Here are a small network's activations along a few directions, averaged over the inputs that share one value of a field.
Values that are neighbours, or in one group, have similar rows; names and order tell nothing.
In the rows, zero is written as 500.
Strong random noise was added to every row along 7 fixed directions; ignore it. To show where, here is one row again and again, with new noise each time:
[198 511 379 423 482 378 653 310 618 597 375 586 485 536 435 393 641 382]
[675 417 574 447 666 307 446 333 290 585 645 546 549 310 603 408 548 641]
[705 529 647 481 642 466 363 620 372 498 469 474 549 266 466 361 425 605]
[706 292 471 413 448 203 498 593 112 434 580 501 391 418 357 685 421 572]
[866 366 605 435 568 264 397 646  92 460 615 468 472 320 431 582 417 658]
[344 475 428 395 574 331 580 128 525 664 489 640 564 390 584 321 697 385]
[453 529 633 468 605 425 561 778 470 465 479 359 453 647 365 535 585 686]
[406 694 369 532 469 484 627 353 632 698 353 590 573 484 492 282 545 526]
[599 356 483 456 448 613 446 564 455 384 518 433 457 425 501 654 530 522]


PUV, 16 values:
lutu: [395 455 382 563 396 573 521 524 504 332 572 571 386 666 516 733 308 498]
zunug: [650 478 397 516 301 592 512 509 464 316 507 606 440 491 563 745 409 230]
karo: [412 453 638 492 738 466 431 284 582 570 580 433 513 405 671 377 636 566]
nugez: [568 401 542 364 385 258 422 514 270 619 442 590 545 418 382 487 504 253]
pomu: [689 347 175 682 128 689 508 412 540 505 580 565 408 504 537 719  89 644]
buz: [ 24 289 394 449 301 527 511 580 617 226 349 477 338 673 300 621 355 245]
nase: [131 411 464 587 534 617 515 506 729 299 489 462 400 591 419 710 549 481]
legop: [587 630 697 522 559 218 659 832 339 739 513 402 508 766 374 336 457 698]
kezoz: [436 457 429 310 331 451 473 467 488 478 233 552 502 330 369 491 578 125]
muluv: [447 251 750 232 703 528 249 566 485 304 429 443 538 182 486 562 653  64]
sivol: [329 412 481 488 473 648 396 315 699 354 544 529 565 390 631 389 488 242]
ranev: [574 383 480 564 569 482 480 411 396 347 648 584 417 564 531 626 402 458]
tufos: [257 380 646 521 810 671 360 490 625 303 695 336 385 498 592 551 457 705]
zuz: [444 308 480 576 542 512 278 458 482 352 458 559 405 157 412 463 165 512]
mapup: [664 447 595 434 674 337 461 447 320 496 691 497 524 506 577 604 707 500]
rudig: [227 293 497 536 505 422 597 154 506 465 759 576 375 631 665 500 493 533]
The values of PUV form 5 separate groups.
List the group mates of tufos, in the order listed.
Answer: nase, mapup
List the group mates of legop, in the order listed.
Answer: nugez, pomu
List the group mates of muluv, in the order listed.
Answer: karo, kezoz, zuz
List the group mates of sivol, in the order listed.
Answer: buz, rudig

LAPA, 10 values:
muzo: [529 590 587 472 527 511 419 543 400 429 442 507 547 420 444 457 476 303]
vave: [347 484 380 367 284 495 560 387 569 533 366 510 582 557 368 508 695 255]
tivuz: [310 452 608 448 647 665 370 417 682 384 426 575 462 407 566 356 506 248]
das: [538 836 417 675 493 474 437 703 523 549 167 620 526 316 240 302 134 515]
ziva: [713 441 541 576 444 407 359 553 258 445 528 591 569 280 432 471 199 451]
lomad: [622 574 256 411 327 612 574 346 551 517 455 619 511 452 658 559 658 317]
kon: [909 458 464 430 288 465 484 636 246 629 547 470 532 396 500 587 442 499]
lebu: [719 543 391 498 187 440 645 569 421 604 509 509 546 730 529 621 590 397]
nit: [407 376 395 458 582 268 746 356 429 653 645 417 389 815 550 606 724 722]
sozu: [559 473 524 434 421 456 588 725 422 456 535 359 453 656 353 827 730 571]
The values of LAPA form a network in which each value has 3 neighbours.
Name the neighbours of tivuz, in listed order.
Answer: muzo, lomad, lebu
Name the neighbours of vave, in listed order.
Answer: ziva, kon, sozu
Each value of LAPA is a pair of two hidden parts, and every pair occurs once (2 first parts, 5 second parts).
ziva and sozu share the first part; ziva and lebu share the second. Which value has the first part of lebu and the second part of sozu?
Answer: nit
kon and tivuz share the first part; kon and vave share the second. Which value has the first part of vave and the second part of tivuz?
Answer: muzo

ROPOS, 10 values:
bado: [342 408 609 606 596 565 402 370 565 432 523 508 439 327 514 335 234 513]
togop: [174 427 424 433 409 412 616 419 637 546 433 540 433 511 414 448 505 466]
teli: [503 659 392 584 515 680 524 473 584 523 472 542 477 501 539 453 409 627]
fonag: [414 311 582 477 582 720 369 471 668 264 612 422 444 507 614 719 648 494]
ven: [307 151 451 602 706 629 525 235 628 431 825 382 307 510 791 771 509 882]
gatak: [369 371 536 372 439 526 462 450 565 433 361 562 526 497 434 406 602  95]
lubig: [496 292 437 452 464 664 447 521 530 322 511 375 484 454 502 725 621 545]
nobe: [501 711 316 594 232 815 567 463 694 509 443 567 623 678 553 613 559 302]
gotek: [720 769 648 401 464 355 433 967 395 630 176 406 613 475 206 298 479 363]
tade: [579 661 361 586 356 565 471 502 540 463 343 650 498 359 510 362 236 355]
Each value of ROPOS is a pair of two hidden parts, and every pair occurs once (2 first parts, 5 second parts).
bado and nobe share the first part; bado and gatak share the second. Which value has the first part of gatak and the second part of nobe?
Answer: tade
fonag and togop share the first part; fonag and teli share the second. Which value has the first part of teli and the second part of togop?
Answer: gotek
